Look-ups in named tables: a row name and a column name give one cell, copied from the table.

Zepodas:
	Lat	Bukefe	Rer	Sikose	Lotem	Fepazul	Redi	Gugiviz
Mesetig	51969	46449	59546	52475	59405	56907	44753	16954
Tanobi	65225	36856	61046	45776	29850	14418	33592	30598
Vasum	49466	41763	30300	51335	29083	33716	27684	41975
Mok	36697	34991	52633	55095	86180	31326	55323	54475
Mupe	70947	45616	35299	83539	62718	69839	26625	21958
Kero	62516	40192	49426	17872	4891	76142	51717	34045
Kuza	56958	59377	39808	55543	51897	13562	73076	73353
Dakune	20529	76719	58101	43989	22623	78767	60861	38229
Ginem	3230	694	55298	45383	28790	35845	30482	56783
Rilefin	17820	31850	20480	33360	64593	39696	59902	35590
Totom	33920	71019	70554	61093	70258	28399	19207	68108
Zof	67448	75979	22947	52551	34510	39252	87325	85773
Reb	39730	16287	38419	76374	68597	21744	80712	19424
Lup	20966	67833	72331	76658	45362	69417	35244	57554

What is the Lat of Zof in Zepodas? 67448
What is the Lat of Totom in Zepodas? 33920
What is the Bukefe of Kero in Zepodas? 40192
What is the Bukefe of Rilefin in Zepodas? 31850
What is the Bukefe of Mok in Zepodas? 34991
What is the Fepazul of Tanobi in Zepodas? 14418

Zal:
         Biki  Dofeg  Gog  Vitet  Sinuke  Zan  Norefi  Girubef  Dad  Zibi
Dunom     160    182  168    197     165  158     186      182  194   169
Mek       223    186  188    151     206  213     182      152  185   205
Sikil     160    126  128    126     182  145     201      119  164   235
Lik       153    133  123    142     153  135     176      106  174   202
Sefopa    159    164  167    177     196  170     197      194  161   222
Sol       211    122  151    117     165  172     162       65  168   202
Vut       191    170  174    155     215  201     203      179  176   223
Puz       209    131  144    120     149  160     170       54  196   196
Tuz       174    167  177    169     208  180     205      192  162   225
Sezeneb   180    165  177    186     152  151     175      143  185   174
Goles     149     98  100     99     173  129     196       81  158   232
Rubel     153    172  155    170     197  167     199      192  169   204

Zibi of Lik = 202
Gog of Sezeneb = 177
Zibi of Goles = 232
Gog of Vut = 174
Dofeg of Sezeneb = 165
Girubef of Dunom = 182

Tavaguk:
	Dafidal	Fibokid	Tokefo	Kenog	Kep	Lok	Refoto	Fazome	Nilo	Vog
Rut	151	89	145	143	133	189	123	117	151	145
Tira	174	109	163	166	174	206	80	120	172	148
Vukufo	146	220	152	155	166	101	178	187	146	153
Kegoto	161	99	162	127	125	188	120	124	153	130
Zodep	149	158	149	149	151	142	153	154	148	148
Kebovev	151	85	146	143	131	192	121	115	151	144
Ledufi	149	136	147	147	146	157	144	142	149	147
Ligivom	149	161	150	150	152	140	154	155	148	149
Rav	147	165	164	132	152	103	130	75	145	162
Vek	152	62	145	142	127	208	111	103	152	143
Des	154	122	148	151	142	177	133	128	131	144

Vek, Kep => 127
Ligivom, Fibokid => 161
Rut, Vog => 145
Ledufi, Kenog => 147
Vek, Nilo => 152
Rav, Fibokid => 165
Vukufo, Nilo => 146
Rav, Kep => 152
Zodep, Kep => 151
Vek, Kenog => 142
Ledufi, Dafidal => 149
Kebovev, Fibokid => 85
Zodep, Tokefo => 149
Tira, Kenog => 166
Ledufi, Kep => 146
Kebovev, Kenog => 143
Ligivom, Refoto => 154
Zodep, Nilo => 148
Des, Vog => 144
Kebovev, Nilo => 151

Fof =
columns: Moko, Fes, Risonef, Pufafo, Div, Gafolo
Bipe: [3.962, 5.419, 6.855, 4.756, 5.019, 5.617]
Genisos: [4.709, 8.281, 7.048, 4.611, 5.029, 5.294]
Musap: [6.548, 2.372, 2.619, 5.745, 3.894, 5.247]
Segiso: [5.706, 3.292, 3.264, 5.083, 4.220, 4.850]
Vot: [6.512, 2.947, 1.827, 4.780, 3.944, 5.015]
Reg: [6.124, 4.114, 2.392, 5.675, 4.933, 5.069]

Div of Vot: 3.944
Gafolo of Reg: 5.069
Div of Genisos: 5.029
Fes of Segiso: 3.292
Risonef of Reg: 2.392
Gafolo of Bipe: 5.617
Div of Reg: 4.933
Pufafo of Bipe: 4.756
Pufafo of Vot: 4.780

Dab:
,Fovebuv,Fogut,Pekisi,Zilovok
Pap,131,239,38,181
Dolip,120,73,206,101
Peb,124,113,154,126
Zop,125,38,219,89
Zel,119,87,190,113
Basubun,119,41,224,87
Nof,132,184,67,153
Virido,134,158,91,144
Nuv,146,215,18,167
Niti,128,113,145,122
Rago,132,104,152,118
Gotugiv,126,50,208,95

What is the Pekisi of Nof in Dab? 67
What is the Zilovok of Rago in Dab? 118
What is the Pekisi of Virido in Dab? 91
What is the Pekisi of Dolip in Dab? 206
What is the Zilovok of Zop in Dab? 89
What is the Pekisi of Peb in Dab? 154
What is the Fogut of Pap in Dab? 239
What is the Pekisi of Niti in Dab? 145
What is the Pekisi of Nuv in Dab? 18
What is the Fovebuv of Dolip in Dab? 120
What is the Fovebuv of Pap in Dab? 131
What is the Fovebuv of Virido in Dab? 134
What is the Zilovok of Nuv in Dab? 167
What is the Fovebuv of Rago in Dab? 132

Zul =
         Sazut  Niz
Tefef       52   12
Nuvut      170   81
Bezuza     109  157
Fedaz      198  101
Gurumed    125  116
Fadob      194  174
Dilad       51   42
Sos        206  169

What is the Niz of Gurumed in Zul?
116
What is the Sazut of Dilad in Zul?
51
What is the Sazut of Fedaz in Zul?
198
What is the Niz of Tefef in Zul?
12
What is the Sazut of Bezuza in Zul?
109
What is the Sazut of Fadob in Zul?
194
What is the Niz of Bezuza in Zul?
157
What is the Sazut of Gurumed in Zul?
125
What is the Niz of Nuvut in Zul?
81
What is the Sazut of Sos in Zul?
206
What is the Niz of Sos in Zul?
169
What is the Niz of Fedaz in Zul?
101
What is the Sazut of Nuvut in Zul?
170
What is the Sazut of Tefef in Zul?
52
What is the Niz of Dilad in Zul?
42
What is the Niz of Fadob in Zul?
174

